Each row below is a small network's average activation on inputs in which a field has the value named, seen along a few directions.
Related values have similar rows: they may be neighbours, one step apart, or belong to one group.
In the rows, 500 means zero.
Random noise pushes rows far along 2 fixed directions. That doesn't count. These rows show it; they differ only by the noise:
472	265	419	372	596	496	496	389	457	650	232	639	473	492
469	395	545	387	511	511	490	463	444	604	421	649	493	464
469	688	830	560	369	462	545	573	472	447	851	562	536	485
477	413	566	544	554	420	565	413	505	540	453	529	492	554


Field MIBAV:
dovip: 488	735	757	468	436	572	429	638	625	450	695	501	557	354
peg: 525	680	732	428	375	382	436	628	592	423	566	424	535	482
liro: 462	362	492	530	635	411	661	374	452	586	384	496	507	596
pegud: 473	558	482	470	657	408	408	625	517	445	430	367	495	585
dalir: 453	375	471	450	533	626	531	472	411	554	351	596	586	470
muvot: 536	569	374	737	606	439	518	391	465	412	452	480	549	505
pogem: 640	600	342	431	332	649	394	571	488	459	575	481	395	421
deda: 535	579	285	603	460	527	502	496	523	438	630	375	465	515
lub: 493	443	363	475	304	657	484	586	506	458	697	464	444	502
The values of MIBAV form 3 separate groups.
Which other values are in the same group as pegud? Give them in the order they are listed.
Answer: dovip, peg
Which other values are in the same group as lub? Give them in the order they are listed.
Answer: pogem, deda

Field POR:
vofiz: 559	771	666	550	493	445	416	665	535	400	628	456	583	442
maso: 573	446	101	507	535	639	336	450	571	517	315	525	478	451
bik: 497	412	206	533	669	444	462	406	467	480	273	545	475	516
gupal: 428	522	821	535	588	334	643	460	594	482	624	375	543	623
kug: 366	442	724	313	455	552	542	556	334	601	680	601	528	486
betud: 522	399	404	332	510	618	411	410	374	669	247	777	618	340
nemu: 543	630	342	560	326	582	479	538	490	386	842	488	424	423
petuz: 573	407	323	626	530	582	594	359	462	494	459	412	483	644
bola: 537	493	249	673	603	460	407	498	645	399	213	278	489	538
dugog: 610	505	333	543	375	554	522	501	626	400	558	290	482	658
vav: 590	661	622	464	297	508	336	649	669	380	714	396	447	522
tusek: 526	508	481	424	406	537	455	467	476	543	556	451	381	536
guzib: 486	582	595	474	625	461	503	491	561	493	381	536	601	413
gumov: 422	476	680	536	637	503	592	504	333	493	511	622	524	409
larup: 555	544	625	651	488	257	555	500	658	317	561	181	488	733
tuvu: 465	639	759	596	329	501	655	506	530	431	807	434	440	483
dab: 436	390	365	846	564	361	756	356	500	511	497	367	460	612
kop: 463	237	441	591	616	334	583	395	689	559	159	358	455	652
bez: 403	572	750	404	602	473	495	626	427	580	457	728	560	385
kifez: 492	145	324	514	744	403	617	268	360	683	236	617	491	599
Each value of POR is a pair of two hidden parts, and every pair occurs once (4 first parts, 5 second parts).
Changing only the second part turns larup into vofiz. vav has the same second part as larup; what does that change turn vav into?
Answer: bola
Changing only the second part turns betud into tuvu. gumov has the same second part as betud; what does that change turn gumov into?
Answer: kug
Changing only the second part turns maso into dugog. bik has the same second part as maso; what does that change turn bik into?
Answer: tusek
Changing only the second part turns gupal into bez. kop has the same second part as gupal; what does that change turn kop into?
Answer: guzib
